Each row below holds a small network's activations on one input, seen along a few directions.
In each table, some parts of the input vary, and every possible input appears once, in random order.
Descriptions start from the smaller parts, as in this example, which fits no table here: one of 4 places along a line, together with either a single point or one of 9 places along a line or (one of 2 separate values, together with one of 8 places around a ring).
Shared parts are said once, and a part with two or three values counts as separate values.
In the rows, zero is written as 128.

Other details of the inputs shift rows strongly along two fixed directions, in all tables alike. That doesn't count.

Table:
x1: [130 115 167 130 116 164 183 148 138  86 195 168 127 145  90]
x2: [144 123  97 134 158  75 100  98 117 181  59  79 157 126 169]
x3: [151  98  98 154  59 156 145 180  41 141 130 135 148 118 125]
x4: [121 151 159 120 107 176 151 157 155  73 197 158  96 128  96]
x5: [ 89 152 141  99 175 109  87  80 193 123 111 133  95 127 136]
x6: [106 110 168 130  99 172 158 126 113  87 212 174 107 149 115]
x7: [161 126  69 149  87 119 105 171  70 168  66  92 149 100 143]
x8: [147 155  83 130 136  97  87 137 128 161  56  79 134 102 148]
x9: [ 78 134 181 103 161 140 125  77 186  90 185 168  89 149 120]
x10: [124 136  90 126 142  94  80 109 120 167  58  97 129 112 158]
x11: [144 116 143 139  97 165 180 178 114  97 171 161 138 129  81]
x12: [115 120 119 120 182  72  94  73 152 170  65 100 140 135 161]
x13: [152 101  79 153  99 102 107 136  48 187  70  88 157 120 171]
x14: [171 119 105 151  76 149 160 191  70 133 133 123 155 116 112]
x15: [132 176 110 110 176  86  83  99 180 148  74  77 117 115 162]
x16: [168  88 112 158  72 145 168 169  40 149 143 123 170 135 132]
x17: [128 113 133 136  85 171 158 178 105  98 163 173 127 120  77]
x18: [125 143 171 123 118 171 166 132 148  76 217 152 105 146 117]
x19: [ 84 148 152 101 185 102  87  55 190 124 125 124  94 141 156]
x20: [ 81 139 153 100 193  95  89  54 198 126 116 134 100 139 143]
x21: [109 139 159 117 104 177 148 152 150  74 191 173  97 129  89]
x22: [137 167 103 118 169  87  88 108 166 154  69  81 127 111 153]
x23: [ 89 153 158 101 191 102  92  48 193 122 138 115  96 149 170]
x24: [149 164  92 128 148  94  92 123 139 157  73  71 131 109 164]
x25: [ 98 127 184 109 167 137 151  89 190  90 184 160 110 156 113]
x26: [127 125 170 124 120 163 174 141 144  84 200 163 120 144  98]
x27: [168 114 104 153  81 146 162 190  71 133 128 129 160 115 105]
x28: [112 134 164 121 122 170 163 155 167  72 185 180 107 128  66]
x29: [176 119  80 153 106 104 125 154  67 177  76  81 169 115 155]
x30: [ 98 113 177 119 113 169 156 118 132  84 210 178 102 152 111]
x31: [107 158 154 104 184 105 103  63 192 123 139 102 103 146 169]
x32: [175 136  77 150 100 113 119 167  76 167  78  76 156 106 154]
x33: [ 99 161 167 101 158 145 128 120 210  78 165 158  90 127  92]
x34: [ 99 158 158 101 192 104 103  57 199 119 140 110 102 148 162]
x35: [139 107 151 138  94 162 173 146  91 108 192 145 137 148 125]
x36: [176 122  79 153 105 105 124 152  64 176  76  75 165 116 162]
x37: [147 162  80 129 142  91  78 130 134 164  54  71 129 100 158]
x38: [153 118  95 152  66 156 138 186  66 131 126 129 139 109 115]
x39: [145 116 139 141  96 164 179 177 111  98 170 162 140 127  81]
x40: [155  80 111 159  75 141 159 159  33 153 136 132 168 136 134]
x41: [105 161 163 107 143 154 132 128 193  77 177 158  91 127  94]
x42: [141  71 109 158  83 136 156 158  49 151 119 148 164 130 113]
x43: [155  89  85 154 113  93 120 131  52 190  64  96 177 125 158]
x44: [136 130  83 131 141  91  92 136 132 167  37 102 142 103 127]
x45: [111 133 156 122 101 178 152 156 144  76 191 180 103 127  79]
x46: [108 130 104 118 171  84  82  93 157 161  51 114 127 115 138]
x47: [131 124 105 130 151  85  94  90 110 174  76  86 143 132 179]
x48: [146 116  77 147  98 115 103 146  66 171  73 100 146 109 153]
x49: [ 91 157 167 100 147 154 122 116 202  76 173 166  83 129  95]
x50: [105 102 180 123 121 162 169 117 131  90 205 179 120 156 105]
x51: [133 133  82 130 147  88  88 129 136 167  36 102 141 102 128]
x52: [114 157 102 109 175  83  69 101 183 153  47  98 117 106 139]
x53: [107 164 162 106 140 155 132 131 189  77 175 150  89 128 103]
x54: [109 138 174 113 160 143 155 108 188  86 181 158 109 146 103]
x55: [124  75 143 145  87 157 172 154  78 118 166 176 144 141  96]
x56: [147  78 101 156  69 149 158 184  49 144 114 156 161 119  97]
x57: [160 138  92 134 143  85 104 122 115 175  65  72 150 118 166]
x58: [159  85 110 161  66 146 159 163  27 152 143 122 163 137 147]
x59: [133  90 152 144  78 170 178 151  68 109 197 161 140 150 120]
x60: [126 143 118 118 178  80  91  74 157 162  83  83 133 132 174]
x61: [125  89 147 141  80 165 165 153  76 112 183 171 134 141 107]
x62: [128 151 115 119 177  81  86  72 155 161  86  71 127 133 188]
x63: [ 87 156 144  98 174 114  88  79 193 117 119 131  89 129 141]
x64: [108 138 107 112 172  84  75  89 162 160  56 108 121 115 147]
x65: [ 82 159 145  95 185 107  81  69 207 118 115 135  89 128 136]
x66: [106 162 164 105 144 151 131 128 196  79 173 154  91 127  97]
x67: [154  82 116 155  77 141 159 158  40 151 139 132 165 137 134]
x68: [100 151 168 106 154 148 139 127 207  77 166 166  95 128  81]
x69: [ 97 177 146  95 190 108  92  92 229 106 113 126  92 119 117]
x70: [125  81 153 145  98 157 178 143  86 112 179 173 147 149 102]
x71: [175  96 105 160  75 145 172 185  48 142 134 125 171 125 116]
x72: [121  85 150 139  88 161 166 149  85 111 177 175 136 142 101]
x73: [121  95 140 138  80 173 165 167  87 102 174 184 132 130  84]
x74: [109 178 153  99 192 105  99  69 215 113 136  99  91 138 163]
x75: [107 158 172 103 158 145 142 117 203  79 177 155  97 134  99]
x76: [101 138 155 107 195  98 114  65 198 125 124 124 117 146 140]
x77: [153 128  73 145  97 117 104 162  79 164  64  98 147 101 137]
x78: [149 161  88 127 152  87  90 121 137 164  59  71 136 108 162]
x79: [163  85 115 155  82 140 168 165  50 148 136 127 172 135 126]
x80: [179 119  82 153  98 110 130 159  61 174  82  78 166 118 160]
Description of these inputs: one of 2 separate values, together with one of 5 places along a line, together with one of 8 places around a ring.
The inputs of x13 and x6 match in every part but the choice among 2 separate values. If x59 is changed in the same way as x13 into x6, which row does it become?
Answer: x47
The inputs of x20 and x72 match in every part but the choice among 2 separate values. If x73 is changed in the same way as x20 into x72, which row does it become?
Answer: x64
The inputs of x61 and x9 match in every part but the choice among 2 separate values. If x12 is changed in the same way as x61 into x9, which row does it become?
Answer: x70
Which other rows does x46 become when the choice among 2 separate values takes its other values? List them by row number.
Answer: x56
Which other rows does x29 become when the place on the ring of 8 takes its other values? List them by row number.
Answer: x9, x22, x40, x41, x45, x60, x65
Which other rows does x29 become when the place on the line of 5 takes its other values? List them by row number.
Answer: x18, x36, x54, x71
Which other rows does x44 become when the place on the line of 5 takes its other values? List them by row number.
Answer: x7, x21, x49, x52
Which other rows does x78 become when the choice among 2 separate values takes its other values? List them by row number.
Answer: x15

Table:
x81: [ 94 121 157 112 160 122 122  84 163 117 143 151 113 144 127]
x82: [177  97  58 165  78 110 126 186  35 188  47  95 181 101 132]
x83: [132 116 138 137  93 165 161 162 105 102 171 160 128 130  98]
x84: [143 132 135 131 124 133 145 136 125 123 146 120 134 134 131]
x85: [124 145 145 120 142 133 130 114 154 111 153 125 113 136 136]
x86: [120 141 125 117 158 107 109 115 166 133  97 122 122 121 124]
x87: [135 108 133 140  77 169 161 171  84 107 171 161 132 128 100]
x88: [111 157 144 108 164 116 105  89 176 120 135 112 103 135 152]
x89: [151 139 100 133 140  97 108 121 120 162  81  80 144 120 161]
x90: [113 139 151 116 140 142 136 123 163 100 158 149 111 132 109]
x91: [136 107 135 142  76 173 168 175  84 104 175 164 133 129  96]
x92: [123 132 147 121 131 143 144 133 150 105 155 148 121 131 105]
x93: [141 124  92 138 121 109 109 143 107 157  74 109 142 110 132]
x94: [129 122 114 133 113 131 124 145 114 133 112 133 131 118 118]
x95: [108 130 128 116 177  85  93  70 157 155  90 107 125 136 162]
x96: [131 137 127 128 130 128 127 128 133 125 129 122 125 126 131]
x97: [122 121 127 130 108 143 131 146 118 119 135 147 123 123 110]
x98: [128 131 131 129 117 138 129 133 121 121 143 131 123 128 128]
x99: [130 141 132 124 134 127 123 119 136 126 135 114 121 132 145]
x100: [134 140 118 128 141 113 117 122 137 139 108 108 131 123 138]
x101: [123 143 126 122 141 119 113 115 144 130 120 117 119 126 140]
x102: [110 115 163 122 138 137 145  99 137 111 174 147 120 153 135]
x103: [114 101 125 130 133 115 121 113 116 145 107 139 137 132 127]
x104: [141 134 119 131 134 116 126 131 128 139 110 110 138 124 134]
The inputs of x84 and x104 match in every part but one. If x102 is changed in the same way as x84 into x104, which row does it become?
Answer: x95
Describe the family of inputs behind these rows.
Answer: one of 4 places along a line, together with either a single point or one of 5 places along a line
Which other rows does x89 become when the place on the line of 4 takes its other values? List them by row number.
Answer: x82, x90, x100
